These are the activations of a small neural network, seen along a few directions. Each row is one input.
In each table, some parts of the input vary, and every possible input appears once, in random order.
Descriptions start from the smaller parts, as in this example, which fits no table here: ring(5) and (point or ring(11) or (values(2) and line(6))).
Shared parts are said once, and a part with two or three values counts as separate values.
(in the rows, 128 means zero)

Other details of the inputs vary at random and push rows far along two fixed directions, the same in every table; ignore that.

A family of inputs:
x1: [128  85 119 137  94 169 122  95 159 133 151 120]
x2: [108 177 125 167 123 145  76 153 121 137 102 138]
x3: [102 167 113 160 134 153  97 142 154 137  82 141]
x4: [ 87 170 134 144 135 135  98 117 157 142  85 160]
x5: [102 165 119 164 147 150  88 128 146 145  84 139]
x6: [157 144  95  97 194  99 223 128 143 116 165 142]
x7: [ 90 168 137 140 149 142  97 115 151 137  75 148]
x8: [ 87 162 134 134 147 137  91 129 160 132  79 154]
x9: [146  28 121 108  82 187 135  86 166 112 179  95]
x10: [108 159 145 158 127 128  74 159  89 148  83 131]
x11: [173 123 106 111 183  79 187 171  83 129 182 128]
x12: [157  37 130 112  73 188 129  95 127 124 186  77]
x13: [180 162  77 121 203  88 212 174 104 133 184 129]
x14: [194 103 206 147  74 139 129 118 193 136 139  99]
x15: [107 167 144 161 114 127  75 161  94 132  93 142]
x16: [178 154  79 120 217  79 200 174 104 136 191 132]
x17: [105 170 122 168 123 139  75 153 123 157 103 139]
x18: [118  95 139 112  96 167 131  82 161 105 141 128]
x19: [ 91 161 140 121 134 111  82 131 139 129  69 148]
x20: [104 161 142 162 114 121  75 161  96 153  93 143]
x21: [ 90 169 139 131 123 109  89 119 136 139  76 155]
x22: [ 93 176 142 130 123 115  90 118 133 118  75 154]
x23: [ 94 167 143 127 136 116  88 117 129 134  65 142]
x24: [138  19 149  88  63 146 133  98 120 104 168  85]
x25: [155  31 143 102  53 172 138 117 108 112 174  84]
x26: [162 152 100 112 198  39 217 152  85 131 176 142]
x27: [159 131 107 102 170  69 209 152  93 116 162 123]
x28: [163 159 104 112 197  47 216 151  83 111 174 140]
x29: [123  88 139  91  83 146 131  96 144 108 121 113]
x30: [141  26 152  94  64 152 139  83 110 109 164  79]
x31: [130  92 121 136  94 175 123  95 157 113 150 119]
Description of these inputs: point or (values(5) and ring(6)).
Which other rows does x30 become when the values(5) part takes its other values? List them by row number.
Answer: x24, x26, x27, x28
Which other rows does x10 become when the values(5) part takes its other values? List them by row number.
Answer: x11, x15, x20, x25

A family of inputs:
x32: [127 166 155 127 121  93 133 131 128 119 112 147]
x33: [188 132 124 133 143 100 192 141 123 121 193 126]
x34: [102 145 168 135 108 126  89 118 165 140  65 133]
x35: [129 144 126 111 179  67 146 179  71 128 109 126]
x36: [123 143 155 165 107 149  86 135 167 151  94 117]
x37: [138  84 136 104  92 121 163  76 109 107 176 117]
x38: [124 116 138 141 102 143  70 173  93 146  99 102]
x39: [119 134 134 147 132 171  82 137 165 138 100 125]
x40: [136 227  60 151 252  81 186 188 115 144 128 167]
x41: [162  86 124 133  96 147 160  97 108 123 197 111]
x42: [128  70 103  81 119 149 174  89 139 101 158 109]
x43: [ 97 134 146 116 127 151  85 114 165 126  71 133]
x44: [ 74 138 123 128 107 134  78 106 122 124  95 152]
x45: [144  73 100 121 109 158 147 108 121 124 195 127]
Describe the family of inputs behind these rows.
Answer: values(2) and (point or ring(6))
Start at x41 and move only the ring(6) part, one step at a time. The first step leads to x33. Which rows follow, in order?
Answer: x36, x39, x40, x45
